These are the activations of a small neural network, seen along a few directions. Each row is one input.
Each table varies a few parts of the input and shows all the possible inputs, shuffled.
A made-up example of a description, with smaller parts first: ring(8) and (point or (values(2) and line(4)) or line(9)).
Shared parts are said once, and a part with two or three values counts as separate values.
In the rows, 128 means zero.

Other details of the inputs vary at random and push rows far along two fixed directions, the same in every table; ignore that.

Rows:
r1: [145 209 169  88 151 129 173  88 110  85 116 116 193 147 125 138  87]
r2: [106 137 153  89 152 110 104 109 142  72  94 106 117 137 112  87  99]
r3: [113 143 146  92 151 108 111 109 132  76  82 106 120 142 111  94  94]
r4: [157 210 153 105 129 143 160  56 120  91 107 125 167 156 141 163  98]
r5: [163 122 107 166  95 149 164 147 117 194 158 151 160 119 146 165 173]
r6: [122  79 112 153 122 115 144 207 132 186 155 129 116 113 117  97 159]
r7: [120  86 105 152 119 128 134 193 121 191 154 148 110 123 125 101 160]
r8: [144 122 114 142 118 140 180 177 111 193 173 153 160 124 124 138 152]
r9: [168 151 122 174  97 169 176 146 113 199 179 154 190 118 157 174 165]
r10: [119  93 116 154 127 121 141 202 127 187 155 142 121 118 125  87 164]
r11: [116  74 105 165 109 141 115 171 134 189 156 148 104 118 130 120 177]
r12: [148 125 111 150 110 148 179 172 121 189 177 145 155 127 132 154 159]
r13: [ 88   5  92 168 110 115  65 192 149 182 133 131  35  99 124  86 183]
r14: [ 71  58 137  88 154  89  47 130 158  63  72  89  52 117  96  56 106]
r15: [139 188 158  88 145 125 149  83 112  83 106 116 152 148 132 133  85]
r16: [126  74 114 171 101 143 108 161 132 185 161 143 114 107 149 127 186]
r17: [ 76  11 102 153 123 113  64 214 151 177 150 136  40 104 118  52 176]
r18: [ 89  51 130 109 121 108  22  92 175  63  75  86  40 116 121  93 125]
r19: [ 77  65 137 117 138 110  26 103 159  70  71  90  30 116 128  80 108]
r20: [141 131 118 158 118 157 168 174 113 190 176 149 158 120 143 147 153]
r21: [150 203 162 102 133 145 156  55 116  88 117 122 174 149 141 169  99]
r22: [161 132 113 170  96 153 157 147 122 194 164 155 157 125 154 152 177]
r23: [ 76  61 134  92 154  84  50 132 154  66  64  88  47 119 100  55 104]
r24: [ 71  69 146  97 157  86  44 131 150  65  72  88  46 119 112  48 107]
r25: [114 135 151  87 147 107 116 110 144  71  95  94 122 135 105 103  92]
r26: [166 202 145 109 118 146 148  49 120  90  97 123 177 153 143 172 105]
r27: [155 159  83 194 127 119 180 151 102 178 194 185 183 107 119 201 145]
r28: [125  85 103 168 108 138 125 169 128 192 150 148 106 121 135 123 174]
r29: [145 136 121 156 120 145 175 183 106 195 172 148 158 121 140 131 142]
r30: [116  85 114 155 120 139 129 182 123 184 168 145 112 115 139 118 171]
r31: [159 204 152  86 135 128 179  82 117  89 112 113 174 155 124 155  78]
r32: [144 180 146  83 141 122 155  84 116  83  98 115 153 148 120 140  82]
r33: [158 202 143  90 137 137 173  72 111  87 104 121 172 153 131 169  89]
r34: [140 176 144  85 139 135 148  75 123  78 103 116 154 147 124 155  92]
r35: [110  83 122 158 130 129 130 208 127 185 162 134 124 105 124  90 156]
r36: [ 76  70 135  94 147  95  40 121 156  68  76  99  34 128 114  54 106]
r37: [122 129 143 108 123 131  77  68 151  73  91 111 107 134 136 123 120]
r38: [146 209 158  86 148 131 172  89 115  86 108 120 193 155 115 138  87]
r39: [117  82 102 153 117 141 127 184 128 185 159 149 111 122 128 117 170]
r40: [159 130 119 171  99 152 158 146 113 194 166 151 160 119 159 158 175]
r41: [138 187 150  89 140 139 142  75 127  78 109 121 152 153 132 144  96]
r42: [162 201 150 103 124 138 167  59 124  89 107 113 166 152 133 175  92]
r43: [163 200 148 105 119 151 147  48 124  88 105 125 184 152 140 174 107]
r44: [151 124 115 161 102 150 173 156 125 193 175 146 154 125 135 162 164]
r45: [180 148 112 169  89 156 190 144 117 200 173 149 183 126 150 181 169]
r46: [129 193 123 118 171  81 142  96 114  55 117 137 171 123  92 155  68]
r47: [147 181 144  91 134 129 152  79 127  79 102 107 146 150 128 155  88]
r48: [117  78 111 166 109 141 117 170 138 188 163 149 102 117 136 116 179]
r49: [159 119 110 163  96 154 161 146 121 192 166 152 165 118 142 166 175]
r50: [155 201 155  83 136 133 177  81 121  86 120 114 179 153 120 156  80]
r51: [ 67  68  94 127 166  65  23 116 151  40  91 121  38 101  92 105  94]
r52: [ 87  62 134 122 128 113  15  95 163  67  67  89  38 111 136  85 117]
r53: [156 207 159 106 132 141 160  56 112  91 110 121 170 150 145 169  97]
r54: [ 75  65 135 100 147 101  34 113 151  65  75  94  30 122 126  73 113]
r55: [136 185 150  84 142 132 146  83 120  82 106 121 159 154 118 134  86]
r56: [160 159 118 163 115 160 195 170 101 200 177 154 179 126 150 162 149]
r57: [114  84 119 149 123 130 132 191 121 186 170 145 115 114 131 103 162]
r58: [161 143 114 159 105 157 192 150 110 201 177 158 179 127 137 175 164]
r59: [107 133 151  94 147 122  96 104 135  75  99 104 108 131 122 102  85]
r60: [122  86  99 157 117 136 131 185 123 188 152 148 107 124 132 116 168]
r61: [110 131 150 110 136 132  85  81 142  76  95 104 102 129 132 123  99]
r62: [109 139 154 100 154 110 104 116 133  75  87  96 115 128 120  91  86]
r63: [158 207 115 137 140 108 138  51 116  64 122 147 185 124 119 206  87]
r64: [136 136  82 177 139 102 166 180 103 169 189 180 163 105 106 163 133]
r65: [ 83  15  94 161 120 117  64 207 150 177 141 135  32 106 130  66 182]
Each input here is: line(5) and (point or (values(2) and line(6))).
Changing only the line(5) part turns r6 into r42. The same change can be made to r46. Which row results?
Answer: r27
Changing only the line(5) part turns r29 into r56. The same change can be made to r55. Which row results?
Answer: r39
Which other rows does r59 become when the values(2) part takes its other values? List them by row number.
Answer: r29
Which other rows agree with r9 in the line(5) part? List them by row number.
Answer: r5, r16, r18, r22, r26, r37, r40, r43, r45, r49, r52, r63
Which other rows does r44 become when the line(6) part takes its other values? List them by row number.
Answer: r11, r21, r48, r58, r61
Which other rows does r15 become when the values(2) part takes its other values? List them by row number.
Answer: r57

Rows:
r66: [ 94  83 130 113 140 113  83 146 153 102 117 105  71 119 115  87 113]
r67: [133 166 143 100 145 109 147  94 120  82 107 114 140 138 120 142  91]
r68: [134 168 140 105 138 126 127  73 124  86 113 128 137 146 125 148 103]
r69: [126 164 147  91 146 133 138 101 122  84 110 110 153 141 117 138  88]
r70: [140 170 140  89 133 126 139  91 122  90  97 121 143 154 126 125 101]
r71: [108  73 121 132 122 110  63 119 153  96 105 110  79 111 127 110 138]
r72: [129 168 156  93 144 135 138  90 129  87 106 115 150 140 127 128 104]
r73: [112  71 126 131 116 127  77 132 152 120 117 107  84 114 134 110 147]
r74: [ 77  19 107 140 122 119  31 152 154 126  98 115  18 105 131  75 148]
r75: [139 129 116 146 126 126 158 166 125 165 162 143 146 118 120 131 134]
r76: [141 131 105 143 121 126 156 162 117 164 149 153 143 133 128 131 151]
r77: [135 163 152  92 139 119 149  93 119  90 103 109 140 142 124 134  92]
r78: [140 120 119 149 106 149 150 143 133 172 154 134 139 128 134 151 157]
r79: [133 175 150 113 142 123 121  83 120  86 111 120 148 132 134 137  97]
r80: [134 125 129 140 122 140 156 156 120 170 151 146 153 123 132 121 155]
r81: [133 126 121 143 119 148 150 146 121 169 166 148 133 134 137 144 153]
r82: [ 74  21 108 138 126 123  31 156 157 125 103 111  16 105 132  79 148]
r83: [141 172 133  94 139 117 136  90 122  88  97 123 144 150 121 130 101]
r84: [136 130 113 149 127 125 159 168 126 159 166 146 144 118 121 135 134]
r85: [131 120 120 139 124 138 156 168 114 167 154 141 155 123 122 131 138]
r86: [135 174 154 106 139 133 135  92 128  90 100 108 145 147 132 127  98]
r87: [132 122 113 144 130 130 153 167 113 165 154 143 157 119 116 136 138]
r88: [131 169 138 108 139 125 128  75 125  80 116 131 136 146 126 152 102]
r89: [134 166 147  99 132 135 130  73 124  88 113 126 136 150 131 143 102]
r90: [129 123 111 147 131 129 154 169 114 159 158 146 155 119 117 140 138]
r91: [135 127 122 145 128 132 153 156 120 168 151 149 155 119 126 126 155]
r92: [ 90  87 138 125 137 120  65 133 143 105 115 109  73 116 134  91 125]
r93: [ 98  78 126 116 142  95  87 138 139 106 102 107  71 117 112  93 121]
r94: [132 128 119 149 128 131 154 158 121 162 154 152 153 119 127 130 154]
r95: [132 134 121 161 124 131 141 155 115 162 164 149 147 115 141 138 146]
r96: [135 122 126 136 125 132 169 166 116 171 157 131 137 126 131 134 143]
r97: [141 122 109 159 108 135 148 141 131 165 153 144 141 123 129 156 156]
r98: [134 131 130 153 118 141 143 153 114 170 160 144 147 120 145 129 147]
r99: [140 129 114 133 119 139 159 164 119 171 150 143 140 138 133 126 151]
r100: [152 117 116 156 107 136 141 141 127 166 151 137 152 115 138 149 160]
r101: [139 134 118 162 123 129 151 160 120 166 148 144 148 125 132 129 148]
r102: [141 131 127 154 117 138 153 159 120 174 144 139 148 130 136 120 149]
r103: [141 163 138 110 125 127 128  69 136  89 100 115 143 140 122 155 106]
r104: [148 157 149 105 119 135 125  71 133  86 102 109 150 136 138 147 109]
r105: [102  80 114 131 131 120  64 118 141 108  96 119  65 115 129 109 127]
r106: [139 175 147 114 141 120 131  88 126  90  95 115 150 142 125 128  99]
r107: [138 126 122 141 120 134 161 167 125 167 162 140 144 122 126 126 134]
r108: [137 168 131 114 134 135 125  74 123  84 100 126 134 136 137 159  98]
r109: [102  74 126 124 116 120  71 116 156 110  99 108  71 123 121 104 135]
What is each input in this table made of?
Answer: line(4) and line(11)
Changing only the line(4) part turns r108 into r74. The same change can be made to r101. Which row results?
Answer: r102
Changing only the line(4) part turns r91 into r94. The same change can be made to r79. Which row results?
Answer: r95
Which other rows does r92 become when the line(11) part takes its other values? List them by row number.
Answer: r66, r69, r72, r73, r78, r81, r82, r86, r96, r99
